Each row below holds a small network's activations on one input, seen along a few directions.
Each table varies a few parts of the input and shows all the possible inputs, shuffled.
A made-up example of a description, with smaller parts first: one of 4 places along a line, together with either a single point or one of 9 places around a ring or (one of 3 separate values, together with one of 5 places around a ring).
Shared parts are said once, and a part with two or three values counts as separate values.

Other details of the inputs vary at random and push rows far along two fixed directions, the same in every table; ignore that.

A family of inputs:
r1: [-13 -19 -15 -17   7  -2  15 -11  -6  24   4   1]
r2: [ -4  29 -17 -28  -3   5 -15  14 -20  -3  14 -23]
r3: [-17 -15 -14 -14  12  -3  14  -8  -8  24   9   6]
r4: [  1  59 -14 -36 -32  43 -77  28 -10 -43   5 -40]
r5: [ 32  12  34  41   6 -15   1  40  53  -2 -51  23]
r6: [-20 -15 -15 -11   6  -5  15 -10  -9  23   4   3]
r7: [ -8   8  -1 -16  -5  13 -11  -8 -11 -30  21 -12]
r8: [ -1 -15   1 -10   7 -11  29 -16  -7  -2  12  -6]
r9: [ -4 -13  -3  -6  -1 -15  27 -13 -16  -2  12   5]
r10: [  3 -16  -2 -12   0 -12  27 -14 -12  -1  12   4]
r11: [ -7 -10   0  -4   7 -16  27 -19 -12  -3  11  -2]
r12: [-15 -16  -5  -3   2   3  19 -10 -19  27   6  -1]
r13: [ 16   9  12  14  -2  -6  -7  14  13 -13 -12  14]
r14: [ -8 -23 -15  -3  14  -2  11  -7 -17  21   9  -2]
r15: [ -8  20  -1 -17 -18  43 -51   3  -7 -17   7 -21]
r16: [ -4 -12   1  -4   2 -20  23 -18 -15  -1  13   1]
r17: [  7   6   4  27   5  -4   2  11  21  24 -24   9]
r18: [ -8 -15 -13  -1   6  -4  14 -15  -8  24  18   1]
r19: [  3 -16   2 -10   3 -17  23 -19 -12   0  13  -1]
r20: [ 19  16  34  44  12  -2 -20  44  45  25 -45  18]
r21: [  0 -13  -2  -8   4 -14  27 -11 -15  -1  16   9]
r22: [-10  12 -18 -15  -8  28 -24 -12 -15  -5  19 -12]
r23: [-12 -18 -12 -11  13  -6   9 -12 -14  23   7   3]
r24: [  2 -12  -4 -10   8 -12  27 -21  -9  -3   8   0]
r25: [ -5 -14   1  -4   1 -18  25 -15 -14  -1  14  -2]
r26: [-15 -13  -3  -3   8  -1  16 -11 -17  27   9  -5]
r27: [ -3  38 -13 -19 -32  58 -74   2  -2 -37   7 -25]
r28: [ 14  27  20  39   3   8 -34  36  39   8 -42   7]
r29: [ -9 -21 -13 -10   3  -3  16 -10  -3  25  13  -4]
r30: [ -2   5  -4  -9 -10  -1  -7 -14 -14 -21  11  -3]
r31: [ -9 -20 -15  -1  10   4  16  -6 -18  22  10   2]
r32: [ -4 -26 -15  -7   9  -1  13 -10 -14  22   4  -7]
r33: [ 27  21  32  29 -10  -2 -31  34  42 -19 -35   8]
r34: [ 27  17  32  49   8 -22  -2  33  50  -1 -52  23]
r35: [  6 -16  -5 -10   1 -13  26 -17 -14  -1  10   4]
r36: [ -5 -10  -2  -9   8 -11  29 -13  -8  -2  17   4]
r37: [ -8 -21 -13 -14   8  -5  10 -15 -11  24   2  -1]
r38: [ 26  37  21  37   9 -28  -6  61  42  25 -55   6]
r39: [-12 -15  -4  -5   8   5  17  -8 -18  27  11   3]
r40: [ -9   7  -5 -12 -11  11  -4  -7 -12 -28  12  -6]
r41: [ 23  18  34  46   3 -19  -1  38  53  -2 -48  22]
r42: [ -5  11  -7 -17  -5  13 -14 -14 -14 -31  18  -7]
r43: [ -5 -12 -11  -8  14   1  17 -15 -11  25   8  -7]
r44: [ 24   7  32  45   5  -1 -10  43  47  30 -54  20]
r45: [  0 -13   1 -10   8 -13  27 -19  -9  -2  11  -4]
r46: [ 23  15  38  50   7 -22  -1  39  52  -1 -49  18]
r47: [-13  47 -12 -22 -26  66 -90   7 -11 -48  18 -28]
r48: [ -4 -10   1  -7  12 -14  26 -16 -11  -3  16   1]
r49: [  2 -11  -3  -7   8 -18  22 -18 -14  -1  15   7]
r50: [-15 -18 -13  -8   7  -8  10 -14 -15  23   2   0]
r51: [ 18  -3  20  54  11 -27  10  28  48  41 -43  23]
r52: [-12  26 -15 -13 -31  54 -82  11 -11 -43   5 -27]
r53: [ -3  44  -5 -22 -33  54 -77   7  -7 -75  14 -18]
r54: [ -6   8  -4 -16  -7  15  -7  -5 -12 -30  17  -4]
r55: [ -1 -13  -6  -4   0 -16  26 -16 -17  -2  10   6]
r56: [ -5 -11  -7  -4   5 -12  30 -16 -14  -4   8   3]
r57: [ -2 -13   2  -7   7 -17  24 -13 -13   0  19   2]
r58: [ 36  12  33  41   4 -23  -7  31  49   1 -48  24]
r59: [  0  38  -1 -27 -42  48 -74   5  -3 -67  16 -21]
r60: [  2 -14  -6 -10   6  -9  30 -17 -10  -3   8   1]
r61: [ 22  16  18  37  -7   5 -33  33  49  10 -38   9]
r62: [-12 -21 -16   2   5   2  17  -8 -19  21   6  -2]
r63: [-13 -18 -13  -7   7  -4  14  -8  -5  24  18   0]
r64: [  0  -3   5  23   1  -8  -2  19  27  23 -19   8]
r65: [ -5 -12  -2  -6  -2 -17  27 -15 -12   0  14   4]
r66: [ -2 -12  -1  -9   4 -16  26 -13 -11   1  19   7]
r67: [  0 -12   3  -7   8 -18  22 -16 -14   0  17   4]
r68: [ -2 -13  -3 -12   4 -10  31 -16  -5  -2  12  -1]
r69: [ -6  27 -13 -16 -33  64 -78  13  -8 -42   4 -24]
Description of these inputs: one of 3 separate values, together with either a single point or one of 10 places around a ring or (one of 2 separate values, together with one of 6 places around a ring).
- The inputs of r31 and r62 match in every part but the choice among 3 separate values. If r23 is changed in the same way as r31 into r62, which row does it become? => r50
- The inputs of r34 and r42 match in every part but the choice among 3 separate values. If r25 is changed in the same way as r34 into r42, which row does it become? => r57
- Which other rows does r4 become when the choice among 3 separate values takes its other values? List them by row number. => r2, r38
- Which other rows does r21 become when the choice among 3 separate values takes its other values? List them by row number. => r9, r10
- Which other rows does r59 become when the place on the ring of 6 takes its other values? List them by row number. => r10, r19, r33, r35, r58
- Which other rows does r58 become when the choice among 2 separate values takes its other values? List them by row number. => r24
